A small network was shown many inputs. Here are its activations along a few directions, one row for each input.
Each table varies a few parts of the input and shows all the possible inputs, shuffled.
Descriptions start from the smaller parts, as in this example, which fits no table here: line(4) and (point or ring(11) or (values(3) and ring(8))).
Shared parts are said once, and a part with two or three values counts as separate values.
(in the rows, 128 means zero)

Other details of the inputs shift rows strongly along two fixed directions, in all tables alike. That doesn't count.

A family of inputs:
x1: [148 119 112 117 155 138 104 120  73  72 162]
x2: [121 149 111 135 120 158 121 154  95  88 164]
x3: [104 104  80 206 143  97 145  92 205  91 111]
x4: [129 115 121 122 114 144 131 129  94 103 192]
x5: [132 119 166 129 112  84 153 126 182 193  85]
x6: [140 120 158 115 163  68 146 120 182 180  42]
x7: [122 136  93 121 111 150 106 129  91 104 166]
x8: [111  98 118 182 183  47 163  93 205 109  61]
x9: [144 152 199  43 124 180  93 139  63 215 106]
x10: [128 152 160 123 121 110 169 139 189 175  67]
x11: [129 140 118 124 111 163 137 142  92  87 161]
x12: [112 131  77 190 139 152 142 123 117  38 180]
x13: [ 98 105 107 214 146  76 142 108 201  97 132]
x14: [122 132 140 123 112  95 125 132 193 189  60]
x15: [123 161 155 133 124 105 149 151 185 183  65]
x16: [110  98  65 165 128 149 125 101 125  43 181]
x17: [189 147 180  28 122 151  89 156  61 188 108]
x18: [131 117 118 128 110 146 119 134  85 114 184]
x19: [118 127 138 136 153 172 103 103  74 102 160]
x20: [154 143 153  30  81 163 114 153  87 198 117]
x21: [125 124 118 124 115 141 111 144  88 118 186]
Each input here is: values(2) or line(4) or (values(3) and line(5)).
What sort of input is x4?
Answer: values(3) and line(5)

A family of inputs:
x22: [134 135 143 118 119 121 128 126 141 163 109]
x23: [124 139 147 118 124 125 138 135 138 163 106]
x24: [121 118 105 156 128 117 136 119 155  99 132]
x25: [149 121 151  73 131 144 108 130  79 146 129]
x26: [127 141 155 114 120 122 140 143 143 172  98]
x27: [130 129 106 109 117 189 112 137  45  76 207]
x28: [116 114  98 162 133 119 138 107 150  92 141]
x29: [133 147 143  86 111 156 117 150  94 150 133]
x30: [107 127 108 168 141 125 139 112 144  93 140]
x31: [142 134 158 109 143 128 122 125 138 168  83]
x32: [139 140 151 113 114 119 127 137 148 170  99]
x33: [116 117 109 170 167 127 122 104 137  84 129]
x34: [114 119 107 173 138 116 133 118 143  96 147]
x35: [115 129 116 161 136 126 142 110 150 104 131]
x36: [134 118 159 108 146 106 122 124 133 156 105]
x37: [113 116  97 163 132 116 134 120 151  89 139]
x38: [144 137 140 109 140 106 132 138 132 149  98]
x39: [127 141 149 119 120 125 137 144 141 158 105]
x40: [145 141 136  57  99 182  92 158  37 146 176]
x41: [120 119 109 172 135 118 136 114 146  96 147]
x42: [153 136 144  50 124 183  87 150  16 134 157]
x43: [114 119 102 155 132 114 134 118 153 102 131]
x44: [128 116  93 106 113 177 107 146  46  74 210]
x45: [135 133 144 120 120 120 131 128 139 165 112]
x46: [111 131 114 164 136 123 138 122 152  98 130]
x47: [133 140 157 114 118 125 143 139 144 171  99]
x48: [114 113  99 164 132 116 137 123 148  90 142]
x49: [115 126 113 170 135 126 143 119 148  89 141]
x50: [140 118 160 108 143 109 125 119 134 154 107]
x51: [132 136 150 114 120 115 130 135 141 179 102]
x52: [117 130 116 163 133 126 140 118 153  98 131]
x53: [134 123 108 157 154 105 139 114 142  87 129]
x54: [134 118 150 106 145 111 121 120 127 153  97]
x55: [127 119  91 101 114 179 103 139  47  76 206]
x56: [144 132 159 108 142 117 125 120 128 164  79]
x57: [132 141 147 112 118 116 123 137 145 173  98]
x58: [119 119 104 155 129 117 136 114 155 101 131]
x59: [136 129 134  83 107 146 119 148  92 156 138]
x60: [121 115 108 158 128 116 140 121 154 102 134]
x61: [120 114 107 156 130 116 142 113 150 108 134]
x62: [140 137 153 115 114 117 130 140 146 173 101]
x63: [132 146 153 110 117 127 136 134 147 167  95]
x64: [117 123 113 168 134 114 131 123 149 105 137]
x65: [122 126 102 142 126 148 111 131  99  83 174]
x66: [134 125 138 115 114 118 139 136 145 159 109]
x67: [135 139 142 118 117 121 125 130 144 160 107]
What do these inputs look like to the network?
Answer: values(2) and (point or line(4) or (values(3) and ring(6)))
The inputs of x54 and x25 match in every part but the values(2) part. If x36 is changed in the same way as x54 into x25, which row does it become?
Answer: x50
Change only the values(2) part in x28. List by row number the other rows that result.
Answer: x55
Change only the values(3) part in x23. List by row number the other rows that result.
Answer: x51, x59
